These are the activations of a small neural network, seen along a few directions. Each row is one input.
In each table, some parts of the input vary, and every possible input appears once, in random order.
A made-up example of a description, with smaller parts first: one of 4 places along a line, together with either a single point or one of 11 places around a ring or (one of 3 separate values, together with one of 8 places around a ring).
Shared parts are said once, and a part with two or three values counts as separate values.

Other details of the inputs shift rows strongly along two fixed directions, in all tables alike. That doesn't count.

A family of inputs:
R1: [  9  -2   7   0  -6  17  -1 -29   7  -7  18 -23]
R2: [ -5  17 -13   3   4   6  -3 -21   8   4   4 -15]
R3: [ 11  -4   1  13  14  -3  30  12 -16   4 -22 -45]
R4: [-21  23  12 -13  16 -13  11  28 -13  22 -24  21]
R5: [  7  -4  -4   3 -13  12 -14 -18  16 -17  18  35]
R6: [-25  32  -1  -7  10  -6  -6  21 -10  27 -21  -2]
R7: [  2 -14  -6   7 -13  -7  -9 -12   9 -13  32  23]
R8: [  0 -20  -4 -15 -19   0 -22 -21  18  -9  19  36]
R9: [-10   6 -15  -1 -20  -4 -32 -30  16   4  27  18]
R10: [ 26 -10  -7  22   0  22  -1 -12   8 -30  13 -12]
R11: [ 14 -20  -5   7  -2   9  -6  -5   8 -19  10 -11]
R12: [ -8   0  13 -16 -12   1 -15  -3  -3  15  10  -8]
R13: [  0  -9   0  -3  -9   9 -16 -15  18 -15  17  36]
R14: [-22   4   9 -33   4  -6  -5  22  -3  21 -21  33]
R15: [-8  7  0 -7  2 -7  6 -2 -1  7  1 22]
R16: [ -2   2   4  -6  -2   0   2   1   3   4 -16  11]
R17: [-29   2   6 -27  -2 -27  -1  27 -16  25  -7  32]
R18: [ -1   7   6   1  -2   2   0   3   5  -2 -14  17]
R19: [-13   6   9 -16  -5 -15 -11  26  -5  22 -24  28]
R20: [  0   2   0   4   9 -11   8  15 -10   4  -5  -5]
R21: [  7  -3   8   1  -7   8 -12  -7   0   3  15 -24]
R22: [ 19 -14  -4  25 -10   1   3 -14   8 -16  19  -8]
R23: [  4 -13  -3  -1 -25  -7 -22 -18  14  -6  12  31]
R24: [ 11  -7   1  12  22  15  14  18  -7 -16 -17 -37]
R25: [  5  -3   2  15 -19   3 -10 -25  20 -13  26  43]
R26: [ 10  -6  -1  13 -19   8 -18 -23  21 -18  16  33]
R27: [ -5  10   5   6  16  -4  11  17 -11   3 -10   1]
R28: [ 12  -7   4   0  -6  11  -3 -22   2  -3  16 -34]
R29: [  0  -2  -2  -1   3 -13  10  -1  -7   4  -1  -2]
R30: [ -5  13 -13   6  -2  -1 -15  -8   6   8   6 -14]
R31: [  0  23 -10  14  22   9  14   4  -6   1 -17 -49]
R32: [ 24 -12 -10  13  17  10  22  14 -16 -16 -20 -64]
R33: [-29  17  11 -19  18 -18  14  44 -22  26 -24  22]
R34: [ -4 -14  -1 -14  -6  -4 -12   7   2   1  -2  12]
R35: [-13   9   8 -23   5 -10  -1  42 -16  24 -30  12]
R36: [  8   2  12   7  -5  17 -10 -11   4  -6  18 -15]
R37: [  1   4   7  16   9   0  12  15  -5   2 -12  -1]
R38: [  4 -13  -2   8 -21 -10 -11 -14   8  -3  18  23]
R39: [  8  12 -17  14  23   6  20  -2 -12   1 -19 -78]
R40: [-27  13   9 -21   6 -16   5  22  -8  18  -6  42]
R41: [-6 -1 -2 -6  7 -5 17  1 -3 -1  5  7]
R42: [ 18  -3  -4  24  20   9  38   5 -10 -10 -18 -53]
R43: [  6  -2  -2  -9   7  -1  10  15 -11   5 -21 -20]
R44: [-14  12   8 -28  11  -2   9  31 -13  22 -32  14]
R45: [ 14   2   8  12   1  22   1 -20   5 -13  19 -32]
R46: [ 10 -15 -11   7  -1  -3  13 -18   1 -19  19 -12]
R47: [  5 -12  -7   8 -16  -9 -13 -21   7 -10  27  20]
R48: [ 16 -12  -6   8  -8   2   2 -18   8 -14  -2  -8]
Description of these inputs: one of 6 places around a ring, together with either one of 2 separate values or one of 6 places along a line.
Question: The inputs of R48 and R23 match in every part but the place on the ring of 6. If R43 is changed in the same way as R48 into R23, which row does it become?
Answer: R32
Question: The inputs of R16 and R18 match in every part but the place on the ring of 6. If R41 is changed in the same way as R16 into R18, which row does it become?
Answer: R40
Question: Which other rows does R6 become when the place on the ring of 6 takes its other values? List them by row number.
Answer: R2, R9, R30, R31, R39

A family of inputs:
R49: [ 16  -8 -26  31 -31  11 -30 -76  38 -47  69  43]
R50: [ 15 -14  -9   9   3   7  14  -9  -7  -2   2 -60]
R51: [  2  -3  -1   0 -30  12 -34 -55  33  -9  53  47]
R52: [  0 -20   0 -17 -18  -5 -12  -9  22 -22  11  90]
R53: [-19   3  14 -26 -19   9 -31  -5  10  21   9  33]
R54: [-23   4   4 -21   9 -22   9  20 -19  28 -14 -15]
R55: [-18  35   8  -4  33  -4  22  43 -22  29 -48 -21]
R56: [-43  35  20 -35   7 -12 -15  49 -13  50 -48  38]
R57: [  0 -25  17 -17  -6 -17   3  39 -10   3 -10  37]
R58: [ 24  -1 -11  26  25  20  34 -10 -10 -21   8 -84]
R59: [ 32   0 -10  30  26  18  24  10 -15 -20 -27 -96]
R60: [ 21  -4 -16  23  11   0  17   0  -8 -15 -13 -60]
R61: [ 18  -8 -20  29   3  -2   8 -22   5 -24  18 -27]
R62: [ 13 -15   3  -3 -22  15 -26 -31  14 -10  27   1]
R63: [-37  20  27 -24  10 -30  18  55 -17  38 -39  74]
Question: Describe the family of inputs behind these rows.
Answer: either one of 3 separate values or (one of 2 separate values, together with one of 6 places around a ring)
Question: Which other rows does R56 become when the choice among 2 separate values takes its other values? List them by row number.
Answer: R53
Question: Which other rows does R56 become when the place on the ring of 6 takes its other values? List them by row number.
Answer: R49, R55, R59, R60, R61
